A small network was shown many inputs. Here are its activations along a few directions, one row for each input.
In each table, some parts of the input vary, and every possible input appears once, in random order.
A made-up example of a description, with smaller parts first: line(4) and (point or line(9) or (values(2) and ring(5))).
Shared parts are said once, and a part with two or three values counts as separate values.
(in the rows, 128 means zero)

Other details of the inputs vary at random and push rows far along two fixed directions, the same in every table; ignore that.

Rows:
R1: [187 104  69 149 157 100 220 191 109 130  71 105  94 134 110  59]
R2: [ 45 146  88 104  91 114  70  71 120 187  97  78 118  39 159  88]
R3: [ 98 129 233 139 164 150  78 141 103 138 190 153 155 131 111 223]
R4: [155 113 135 149 166 120 172 179  93 153 104 106 108 118 110 117]
R5: [191 106  65 142 156  96 223 193 114 126  82 108  88 139 111  60]
R6: [135 115  76 145 179  87 187 229  79 161  85 105  78 105  93  59]
R7: [104 145  58  90  55 126 102  43 169 125 105 110 132 107 170  78]
R8: [104 149  72  73  57 112 105  29 183 139 141  96 113  88 186 100]
R9: [182 102  76 163 159 104 216 190 103 136  56  99  99 128 110  58]
R10: [117 144 121 105 115 133  99 120 154  88 160 170 139 157 125 140]
R11: [179 112 102 151 145 123 182 177 124 100 100 142 123 172 108  96]
R12: [127 128 172 127 109 147 105  73 151 126 155 125 153 131 152 175]
R13: [ 82 132 171 131 141 133  86 126 107 158 147 122 136  98 126 162]
R14: [152 127 143 120 123 125 141 111 154 115 162 131 125 145 143 153]
R15: [ 52 157  78  76  85 102  77  72 143 176 137  95 102  54 162  93]
R16: [171 112 207 153 158 148 144 143 130 105 172 152 150 175 119 201]
R17: [111 136 132 127 116 145  95 117 140  98 135 160 152 153 120 139]
R18: [162 120  42 134 154 102 189 213 112  98  77 146  98 157  89  44]
R19: [177 108 108 165 149 128 183 179 113 103  83 138 128 166 102  94]
R20: [117 143 122 109 115 133 100 123 156  89 161 168 137 159 127 139]
R21: [178 108 107 161 149 128 184 178 110 102  81 139 130 164 100  95]
R22: [118 127 209 153 142 172  78 123 122  84 154 185 185 173 100 208]
R23: [131 132 159 118 133 127 125 121 129 146 161 119 118 117 135 159]
R24: [ 53 156  78  80  84 101  79  74 144 177 137  93 100  56 163  92]
R25: [ 95 126 239 145 166 154  75 139  98 141 180 150 160 126 109 225]
R26: [127 129 164 126 135 135 121 119 119 151 148 114 127 114 134 159]
R27: [149 128 131 125 112 138 129 114 151  98 144 149 142 165 136 138]
R28: [114 150  48  75  57 112 112  55 182 115 129 120 115 116 173  77]
R29: [158 117  46 142 154 105 187 210 106 102  65 143 104 153  86  44]
R30: [164 121 195 141 139 158 123 131 140  80 175 177 164 194 117 198]
R31: [ 96 147 143 109  97 151  67  83 158  96 163 164 159 150 137 159]
R32: [176 104 126 162 160 124 189 171 105 126  86 116 123 137 110 110]
R33: [ 71 146 100  99  74 129  81  36 136 184  99  69 125  45 176 103]
R34: [143 116 230 159 168 154 122 149 104 139 164 135 149 144 115 211]
R35: [114 150  47  79  58 112 114  58 184 116 130 118 113 118 175  75]
R36: [118 127 210 158 141 172  78 125 124  85 156 184 183 175 102 207]
R37: [118 113 137 157 180 115 145 197  71 158  93 115 115 100  94 115]
R38: [ 78 152  92  86  69 120  86  40 153 178 127  75 113  61 181 102]
R39: [152 122 215 144 166 141 132 156 117 131 185 142 132 152 116 206]
R40: [121 122 175 148 141 143 118 121 107 159 122 106 137 104 132 159]
Description of these inputs: values(2) and line(4) and line(5).
- Changing only the line(5) part turns R4 into R1. The same change can be made to R40. Which row results? => R9
- Changing only the line(5) part turns R28 into R10. The same change can be made to R11. Which row results? => R17
- A walk changes only the line(5) part. It starts at R31 and steps to R27. List the rest of the walk in order. => R16, R38, R6
- Which other rows does R30 become when the line(4) part takes its other values? List them by row number. => R7, R21, R28
- Which other rows does R32 become when the values(2) part takes its other values? List them by row number. => R9

Rows:
R41: [141 137 198 128 114 167  94  91 145 106 174 155 162 164 136 200]
R42: [116 131 152 144 138 145 103 145 117 125 129 141 139 142 118 146]
R43: [134 134  53 101 109 109 148 127 149 113 113 125 105 126 134  71]
R44: [140 121 189 153 174 149 130 183  95 131 141 144 136 148  99 170]
R45: [166 113  71 138 140  94 202 158 129 141  84  93  90 114 134  68]
R46: [134 136  53  99 110 108 147 125 149 113 113 123 107 127 133  71]
R47: [110 131 200 119 135 138  87 114 131 123 199 154 145 134 133 207]
R48: [103 138  97 122 134 112 116 155 126 119 123 146 121 128 107 104]
R49: [104 139 108 101  75 121 109  39 167 151 131  91 124  85 177 119]
R50: [110 141  99  97  64 134  99  34 168 128 118 108 138  98 169 116]
R51: [127 129  72 128 140 112 159 174  99 160  79 100  92 107 111  65]
R52: [ 81 139 136 122  99 142  72  64 142 131 127 121 155  97 146 141]
R53: [126 128 140 148 146 141 123 162 107 128 119 138 130 146 102 131]
R54: [ 96 139 140 108 106 140  82  97 153 102 160 163 158 147 132 156]
R55: [150 116 161 155 198 119 162 235  85 111 141 164 119 159  72 151]
R56: [151 128 160 133 132 134 142 132 134 135 153 124 123 143 132 152]
R57: [164 117  88 133 157  95 190 191 124 121 125 125  87 141 114  91]
R58: [ 98 139  69 102  95 114 109 105 150 115 120 141 127 123 138  87]
R59: [147 125  74 119 102 118 154 103 142 126  89 107 114 118 138  83]
R60: [137 117 109 141 123 129 143 127 124 115  97 129 137 136 120 107]
R61: [ 91 140 198 122 137 146  72 123 124 118 185 166 150 130 119 202]
R62: [128 121 121 135 115 135 125 108 134 112 108 131 149 130 132 120]
R63: [131 117 148 148 157 128 144 157 101 137 110 125 131 117 107 136]
R64: [130 142 155 115  96 156  96  75 149 119 155 137 146 146 146 165]
R65: [ 99 139 156 103 115 126  88  97 138 133 180 133 134 113 145 169]
R66: [106 134  94 127 138 111 123 163 123 119 119 149 116 127 106  98]
R67: [123 124  79 126 101 119 136 104 135 123  85 115 132 114 137  80]
R68: [152 118 161 142 137 131 150 118 134 131 143 121 128 136 133 159]
R69: [148 120 152 136 150 126 149 160 108 147 137 118 118 132 119 136]
R70: [ 92 144 101 108 105 128 102 107 124 161 110 102 116  89 140  99]
R71: [116 133 154 143 137 146 104 143 116 126 131 141 140 140 111 144]
R72: [ 81 137 142 114 104 138  79  67 135 148 128 111 146  85 154 149]
R73: [147 110 136 152 140 132 144 144 122 104 107 142 147 151 118 130]
R74: [196 107 173 167 184 131 195 214 104 123 142 139 112 180  93 155]
R75: [146 121 133 146 136 138 138 156 117 110 116 145 139 163 119 125]
R76: [ 91 132 163 135 113 148  73  81 137 123 137 134 162 114 139 167]
R77: [130 135  61 103 116  94 155 131 147 134 125 105  91 111 142  77]
R78: [105 137  98 122 136 112 115 154 126 119 122 149 119 127 108 101]
R79: [137 134 103 106 121 125 132 122 149 103 139 144 124 144 129 116]
R80: [123 121 215 135 138 149  99  90 128 135 175 132 162 124 142 210]
R81: [184 109 162 155 194 116 185 216 114 101 159 155 110 179  92 153]
R82: [131 124 174 143 179 128 130 194 100 113 155 167 128 148  89 165]
R83: [161 119 107 133 125 124 160 126 137 113 102 123 125 136 133 111]
R84: [125 140 166 116 107 143 105  82 153 139 169 120 136 129 157 168]
R85: [ 85 150  96  98  63 141  73  47 156 132 123 116 145 108 169 105]
R86: [143 111 180 171 172 142 137 172 101 109 125 153 151 152  90 164]
R87: [161 131 104 126 122 132 153 135 133 119 114 127 120 145 131 105]
R88: [ 74 150  80  83  72 124  75  59 167 119 134 139 138 112 156 101]
R89: [101 131  84 129 112 120 119 108 125 140  87 108 124  97 128  87]
R90: [122 121 117 137 146 121 143 143 107 144  97 112 123 101 120 111]
R91: [166 113  73 137 140  97 202 155 128 142  86  94  91 113 132  67]
R92: [ 65 146 111  99  81 132  73  41 142 161 117  95 137  66 161 123]
R93: [111 127 175 122 116 136 100  73 134 147 156 115 148 104 151 174]
R94: [ 99 144 127 114  82 151  79  67 145 126 136 131 151 131 150 134]
R95: [139 115 125 135 141 114 157 132 112 151 115 104 117 110 129 119]
R96: [160 112 123 139 178 100 176 209 100 125 135 138  99 141  99 117]
R97: [119 133 197 136 115 168  80  98 134 106 166 161 173 164 130 193]
R98: [166 122  68 130 134  98 193 170 127 148  94  95  83 124 133  63]
R99: [170 117  62 132 128 108 188 145 130 120  74 109 106 125 127  63]
R100: [160 114 192 150 171 138 148 176 102 136 156 136 131 151 110 173]
R101: [150 108 207 153 165 138 137 143 112 130 157 136 149 141 122 195]
R102: [121 129 115 131 141 125 134 160 106 149 104 115 111 115 122 107]
R103: [123 131  90 112 114 112 140 122 122 167 113  90 101  99 141  87]
R104: [147 136  71 113 100 120 147 116 142 129  99 111 110 127 146  78]
R105: [107 137 125 132 125 139 101 128 122 133 120 129 133 124 125 120]
R106: [149 117 205 145 160 143 127 155 111 135 167 137 140 150 121 191]
- Changing only one part turns R79 into R96. The same change can be made to R46. Which row results? => R65
- Changing only one part turns R86 into R93. The same change can be made to R52. Which row results? => R80
- What is each input in this table made of? => ring(6) and (values(3) or (values(2) and line(4)))
- Which other rows agree with R92 in the ring(6) part? List them by row number. => R44, R51, R55, R61, R63, R70, R72, R82, R90, R102
- Which other rows does R83 become when the line(4) part takes its other values? List them by row number. => R50, R59, R99
- Which other rows does R91 become when the values(2) part takes its other values? List them by row number. => R84
- Which other rows does R58 become when the values(3) part takes its other values? List them by row number. => R54, R88
